A small network was trained on invented records. Each row is its activation on one of them, seen along a few directions.
Each row is followed by the record's values for the fields ZEK, MOL, RUREK, BIM, PUVU, VOL.
Not every record has every field; a missing one is written none.
The largest differences between rows may come from other fields.
Strong random noise was added to every row along 10 fixed directions; ignore it. To show where, here is one row again and again, with new noise each time:
[-301  210  -46  -42 -348 -313 -292 -147  132 -631  228  145  353 -165
   36   18  240  -94 -111  -29   62  202 -488  328  576  421   -1 -215
  360 -290 -647 -256]
[  48  284  -25 -144  -88  -80 -301  -70  297 -308   94  -25   34  159
  -36   89   87  288  121 -297  177 -201 -336  202  506  155  117  333
   -4   89 -289 -256]
[ -10  411  286  -75 -328  186  -12   43  298  373   25  330 -625 -290
   88   84   72  475 -512 -246  263 -113  354 -102  113  587 -111   42
  289  267 -401 -322]
[ 172   20   -8   92 -529   -4  166  189  205 -161 -242  138 -102 -200
  -51  139  331 -261 -206  184    4  412  464 -453  114   61  101 -169
 -169 -328  -18  217]
[ 153 -117 -338   43  -32  136 -101  282  532 -252  325   64  136  283
   57   42   68 -360 -211  -81  -43   87 -110   -9   93 -102  -57  228
 -178 -344    9  342]
[-239   36   72  -24  343   95 -134 -139 -151  318  472  119 -145 -112
  272 -171 -256   -5 -332 -407   50 -273 -248  554 -151  290 -200  -61
  546  395 -272 -252]
[ 195 -484 -126 -292  404   85  -16  253 -189  -44  405 -141  582   30
  -19 -195  114 -302   -4  -42 -290  -44 -222 -205 -205 -187   26 -249
  211 -171  -13  609]
[ -73  157 -213   22 -103  201  -95  304  264   -7   77   11  -30  -42
  111  -28  179 -417 -480  215  -34  263  132 -128 -137  106 -115 -326
  -56 -491  -59  348]
[  40  -29  -99   68  -28  -99 -180  345   23 -192   80   36   -6 -183
 -227 -310   22 -375 -106  219   63  174  487  238  -27   80 -160 -502
 -264  -42 -249 -198]
[-110  377   -3  -93   82 -100 -201 -151 -378  121 -324 -490  118  -34
   72    6  194 -278  -14   -8   -4   10 -193  219  -87 -149  390 -335
  -42   41  186   -5]
[  42  155  -33 -201  300  113 -294  318  -49  183   97 -185  -47  -56
 -141 -299   -3  -33 -136   37   69 -171  191  176 -181   73  -77 -383
 -122  108 -144  -74]
[  65  181  -25  104 -266  111   61  125  151  120 -188   28 -283 -103
   69   86  149 -228 -295   43   63  203  357 -161  -65   44   60 -105
 -138 -118   85   91]

[ 219   43  196  -61  382   -8  -99   28 -317  179    5 -172  -65  -45
 -167 -227 -165  115  135   42  -24 -270  561  171 -101  -90   17 -129
 -140  480  -56 -164] : <ZEK:vimen MOL:lerip RUREK:vuf BIM:zolug PUVU:ribok VOL:sul>
[  24  465   98 -134  143  -13 -244   70 -205  110 -153 -233  -24  -41
  -63 -108   96  188 -186  244  -41 -141  366   -1  122  156   97 -293
  -55    8 -263  -51] : <ZEK:vimen MOL:lerip RUREK:vuf BIM:sumuk PUVU:ribok VOL:sul>
[-201  212   91 -144  296  179 -122  230  -82  795 -137 -381 -199  -21
 -112 -302  -48  193 -142   71   90 -310 -181  152 -644 -148   -4 -362
  -72   95  323 -108] : <ZEK:romap MOL:lagon RUREK:zafo BIM:vapir PUVU:ribok VOL:sul>
[ 457 -379 -161 -154   94  -47  -69  495  263 -354  255   21  338  192
 -338 -213   79    1  190  141 -130  -62  338 -281  233 -152  -82   75
 -362 -175 -166  259] : <ZEK:romap MOL:lerip RUREK:lubu BIM:zolug PUVU:ribok VOL:roga>
[  35 -433 -217  175   -3 -139    0   -2   29 -178  140   40  104  163
  -28  -47 -194 -399  249 -332   19   17 -252  415  -48 -247   45  184
 -176  279  248 -198] : <ZEK:none MOL:none RUREK:none BIM:zolug PUVU:none VOL:none>
[ 351  300 -143   46  222   -4 -267  -93  461 -337  366  -71  119  476
   41  261  -41 -190 -184 -119  -15 -205  290  254  364 -147  179  554
 -307   68 -105  237] : <ZEK:romap MOL:lagon RUREK:padez BIM:vapir PUVU:mebiv VOL:netol>
[-509  212 -125  313  -30   63   15  -83 -176   -2 -369  -59 -264  -91
  214 -138 -132  -51  263  194  152  138 -313   52    1 -147 -267 -120
  -22 -483  192 -132] : <ZEK:romap MOL:lerip RUREK:lubu BIM:vapir PUVU:ribok VOL:roga>
[-111  294  190 -408  224   94 -320   98  -68  138   53   63 -175 -153
 -140 -196  -64  818  104 -160  239 -430 -128  -21  187  459 -178 -117
  217  267 -509 -393] : <ZEK:none MOL:none RUREK:none BIM:liva PUVU:none VOL:none>
[  60 -542  -24 -144 -386    7  305  434  439  322  498  333  286  -71
  -20  -65  245   55 -652  -36 -231  102 -236 -423 -193  201  -78  -47
  473 -351 -205  393] : <ZEK:romap MOL:lerip RUREK:lubu BIM:vapir PUVU:ribok VOL:roga>
[-113  269  181 -314  263  152 -361  182   26  166  340   95  -91 -291
 -152 -251  -30  231 -336   44  133 -205  216  219 -185  509 -253 -548
  222  252 -552 -217] : <ZEK:romap MOL:lagon RUREK:lubu BIM:ririz PUVU:pud VOL:netol>
[  22 -218   91  -82   65   15  110  -37   28   62  100   90   18    2
  -68    2  -81  207  166 -139   52  -97 -171  -35  -78  -26  -61  178
  105  128   47  -56] : <ZEK:zoget MOL:lagon RUREK:vuf BIM:liva PUVU:ribok VOL:zer>
[-221 -240  115 -114 -116 -148  -74  246  -52   -8   91  166   88 -360
 -378 -390  -37  183  112  188   83   62  -59  191 -212  295 -280 -588
   78  111 -321 -503] : <ZEK:vimen MOL:lagon RUREK:vuf BIM:ririz PUVU:ribok VOL:sul>
[  29  112 -220  318   47  314  102  107   92   94 -536 -132 -562  200
   76   54 -218 -221  303  144  165  140  319  -86 -257 -364 -139  230
 -672  -87  690   15] : <ZEK:vimen MOL:lerip RUREK:zafo BIM:zolug PUVU:ribok VOL:zer>
[ -85  341   16   55 -307 -102  -78   25  -96  216 -254 -257   24 -168
   76   45  372 -331 -381   51  -27  152  -15  -44  -39  -68  382 -411
   58 -232   70  157] : <ZEK:romap MOL:lerip RUREK:padez BIM:sumuk PUVU:mebiv VOL:netol>
[-297  381  146 -177  -97  -84 -308 -343   81 -476   65   60  201  -97
   50  161  137  429  259 -121  179 -105 -634   51  549  291    9   86
  367 -178 -466 -132] : <ZEK:romap MOL:lagon RUREK:lubu BIM:vapir PUVU:pud VOL:netol>
[ 116 -518   17  376 -300 -215  333  -89  300 -165  610  580   24  -39
  121   82 -152 -343 -440 -221 -107  200  279  314  129  178 -154  318
  344  208 -291 -103] : <ZEK:vimen MOL:lerip RUREK:zafo BIM:sumuk PUVU:ribok VOL:zer>
[ -29 -532  -11  185  205   -1  182 -204  -76 -401  295  428  -76   26
   45  -19 -475   18  478 -162   41   29  -23  253  107   57 -476  406
   95  266  -37 -279] : <ZEK:zoget MOL:lagon RUREK:vuf BIM:zolug PUVU:ribok VOL:zer>
[  87 -388  316   -8  334   26  282 -158 -480  331   88   24   -1 -245
   -1 -119 -162   52  263 -203  -33 -183  186 -111 -331 -219  -24  -49
  290  359  189  114] : <ZEK:zoget MOL:lagon RUREK:vuf BIM:vapir PUVU:ribok VOL:zer>
[-216   75    7 -134 -383  104 -110  218  342  -34 -192  206 -242 -144
 -149  -28   93  500  173 -105  311  -16 -401 -254  154  253 -173   -8
   -9 -190 -148 -279] : <ZEK:none MOL:none RUREK:none BIM:vapir PUVU:none VOL:none>
[ 136 -146  187  352  -11  -84  362  -26 -410  272 -458  -33 -375 -180
 -111 -150 -192  -83  229  327  -16  143  840  -72 -261 -321  -54 -110
 -343  244  344 -223] : <ZEK:romap MOL:lerip RUREK:zafo BIM:vapir PUVU:ribok VOL:sul>
[-225  266 -123 -209 -262 -212 -310  170  165   13 -223 -305  181  117
 -243  -81  229  282  114  -11  144 -124 -740  169  153   17  238 -134
 -146 -177   -9 -333] : <ZEK:romap MOL:lagon RUREK:padez BIM:sumuk PUVU:pud VOL:roga>
[ 495 -217   65   46 -470 -272  164   10  346 -264  135  140  214   93
 -142  254  263 -106  -86 -244  -68   64  329 -182  388  -85  401  401
  -97  173  -76  137] : <ZEK:romap MOL:lerip RUREK:padez BIM:zolug PUVU:pud VOL:roga>
[  32  224  -14  -77 -248 -151 -147   63  182 -100  -83 -144  119   23
 -173   79  206 -118 -164  177   30  114   74   96   49   48  194 -164
 -213  -46  -47  -71] : <ZEK:romap MOL:lagon RUREK:padez BIM:zolug PUVU:pud VOL:roga>
[ 248    2   35   14  -61   37  173  -46  139  219 -277 -252  -48  198
  -68  210  118  -50  128  -85   32  -26   43 -209 -204 -432  368  300
 -334   77  527  222] : <ZEK:vimen MOL:lagon RUREK:zafo BIM:liva PUVU:ribok VOL:zer>
[-192  361  -57 -148  -86  380  -98  302  358  593  -71  -41 -352    3
  152   22  130  218 -518  -79  152 -132 -197 -286 -309  168  -46 -102
   79 -283  108  232] : <ZEK:none MOL:none RUREK:none BIM:vapir PUVU:none VOL:none>
[ -22 -181   95 -291  275  323  120   -3 -182  333   23   21  -82  -60
  110   23  -74  321  121 -231  -21 -182 -347 -332 -305   99 -127   57
  298  109  196  215] : <ZEK:zoget MOL:lagon RUREK:vuf BIM:nilem PUVU:ribok VOL:zer>
[ 143  -34 -195  -46  -99 -155 -255  351  270  -12  144 -187  226  148
 -221 -155  194 -218  -95 -155   24 -130 -135  152   74 -187  249 -131
 -257  -77  -11   15] : <ZEK:none MOL:none RUREK:none BIM:sumuk PUVU:none VOL:none>
[-112  144 -194   79   88  236 -187  212  250 -125  124  144 -198   39
   62  -52 -100 -136 -157  104  115   60  138   20   11  109 -304  -90
 -141 -275 -136   85] : <ZEK:none MOL:none RUREK:none BIM:sumuk PUVU:none VOL:none>
[  54 -312  130    0    2    1  247   37  -75 -148  284  221  286 -224
  -13  -25   82 -245 -260  454 -283  332  403 -276 -157  138 -237 -336
  242 -285 -222  402] : <ZEK:romap MOL:lagon RUREK:zafo BIM:zolug PUVU:ribok VOL:sul>
[ 152  589  129 -262  369  172 -336  -11  199  192  188 -229  -57  188
   16   96   54  274 -312  -76   93 -409  234   58   74  108  122  142
  -16  105 -186  179] : <ZEK:zoget MOL:lagon RUREK:vuf BIM:vapir PUVU:ribok VOL:zer>
[ 238 -535 -329 -123 -383   79   37  821  772  326  188   56   28  200
 -421 -214  129 -183 -360  -36   19  101 -165   -5 -530  -54  -19  -88
 -444  -18  298  -52] : <ZEK:vimen MOL:lerip RUREK:zafo BIM:nilem PUVU:ribok VOL:zer>
[  -4 -310 -305  287 -426 -334   77   17  175 -126 -146  -54   87  198
  -81   36   -5 -502   86 -233   19  215 -330  482  -57 -231  279  146
 -334  184  397 -387] : <ZEK:vimen MOL:lerip RUREK:zafo BIM:ririz PUVU:ribok VOL:zer>

Here are new rows. What are their fields?
[  42   85 -226  116 -129  244 -152  547  537 -139 -179  124 -457   23
 -324 -190  -95  -84  115  288  304  167  462  -41 -157   16 -410 -143
 -737 -242  122 -224] : <ZEK:zoget MOL:lagon RUREK:vuf BIM:nilem PUVU:ribok VOL:zer>
[-256  450 -133   95 -718 -198 -231  286  516   33 -181 -142   -8 -107
 -156   11  428 -459 -682  300  136  412  -57  326 -123  228  224 -559
 -232 -349  -65 -231] : <ZEK:vimen MOL:lerip RUREK:zafo BIM:zolug PUVU:ribok VOL:zer>
[ 234 -407   23   60  210  -54  233   -6 -287  231  -26 -215  202   68
  -27  -57  -24 -297  169 -112 -157  -56  102  -58 -332 -481  247   33
  -71  202  451  298] : <ZEK:vimen MOL:lerip RUREK:zafo BIM:vapir PUVU:ribok VOL:zer>
[ 202 -453  -30  302   62 -190  302  -86 -149 -263  170  210  129   75
   -2   -5 -197 -298  108  157 -237  172  462   55   85 -164 -129  178
  -80   36   24   48] : <ZEK:romap MOL:lagon RUREK:zafo BIM:sumuk PUVU:ribok VOL:sul>
[ -74    5   75   29 -568  -43  182 -153  558  137   25   98  -14  118
   74  327  225  193 -193 -257   46   55 -642  -77   65   41  214  456
  200  -98  172  -19] : <ZEK:romap MOL:lagon RUREK:zafo BIM:zolug PUVU:ribok VOL:sul>
[-178  155  107  175 -154 -104   38  -53  -19  109  110  158 -130 -236
   70 -112   -7 -107 -425  191  -25  145  285  247  -52  281 -137 -315
  221   23 -303 -240] : <ZEK:romap MOL:lerip RUREK:zafo BIM:ririz PUVU:ribok VOL:sul>
[ -78  212  -85   95  -13   36  -97  -38  289   77  164   87 -148  239
  150   71 -140  160 -288 -103   11 -155  -75  246  152  157  -66  352
   57   49 -136 -161] : <ZEK:vimen MOL:lerip RUREK:vuf BIM:vapir PUVU:ribok VOL:sul>
[ -54 -146 -323   60  254  186   36  -25  -93 -180  -58 -120  191  233
  237  106  -53 -364  166   44 -140  125 -289 -212 -101 -325  -12  107
 -113 -397  349  530] : <ZEK:none MOL:none RUREK:none BIM:liva PUVU:none VOL:none>
[   5 -424  -51 -268 -133  193   35  392  418  -82  308  479  -95  -64
 -199 -118  -93  500   67 -143  107  -44 -287 -247    9  467 -477  107
  142  -26 -271 -184] : <ZEK:zoget MOL:lagon RUREK:vuf BIM:nilem PUVU:ribok VOL:zer>
[  22 -734 -268   49 -171   22  225  294  189 -281    4  173  223  125
 -127 -113  -18   56  566 -125  -27  113 -648 -340   54 -275 -173  267
  -82 -364  279  150] : <ZEK:vimen MOL:lerip RUREK:zafo BIM:sumuk PUVU:ribok VOL:zer>
[-103  -19 -318   -6 -229 -201 -182  148  296 -315  -14 -132  305  207
 -150   19  125 -373  -54  134   -6  234 -359  311  -19  -20  118 -136
 -324 -235   89 -116] : <ZEK:vimen MOL:lagon RUREK:zafo BIM:ririz PUVU:ribok VOL:zer>
[-137  297  144 -107   32  424   45  163   60  844 -271  -60 -666 -125
   86  -34  -77  394 -230 -135  218 -241   22 -211 -508  111 -109  -66
   11  185  331  -71] : <ZEK:romap MOL:lagon RUREK:padez BIM:zolug PUVU:pud VOL:roga>
[ 178   79 -104 -167  463  421 -262  258  270 -175  318  147 -167  145
  -19  -67 -214  126    1   48   88 -187  389 -129   30  134 -410  109
 -203  -27 -223  241] : <ZEK:none MOL:none RUREK:none BIM:zolug PUVU:none VOL:none>
[ 267 -104   12 -188 -120  103  184  137    4  173  -96    2   86   52
   19  142  186  147 -230   65 -231   46  185 -536  -39   81  168   68
   50  -61   46  365] : <ZEK:vimen MOL:lerip RUREK:vuf BIM:ririz PUVU:ribok VOL:sul>
[-120  227  -19  -99 -438 -100 -113   28   95 -278 -465 -111   80  -81
 -133  138  327  164  272   81  162  162 -313 -333  290   -8  216 -109
 -170 -363   16  -13] : <ZEK:none MOL:none RUREK:none BIM:vapir PUVU:none VOL:none>
[-108 -106   28   83  263   -1   28   54 -299  -10 -155   -8 -140  -31
 -107 -304 -277  310  425  258   20  -84   69   76   10  -71 -338  -48
 -108   26  -19 -323] : <ZEK:romap MOL:lerip RUREK:zafo BIM:sumuk PUVU:ribok VOL:sul>
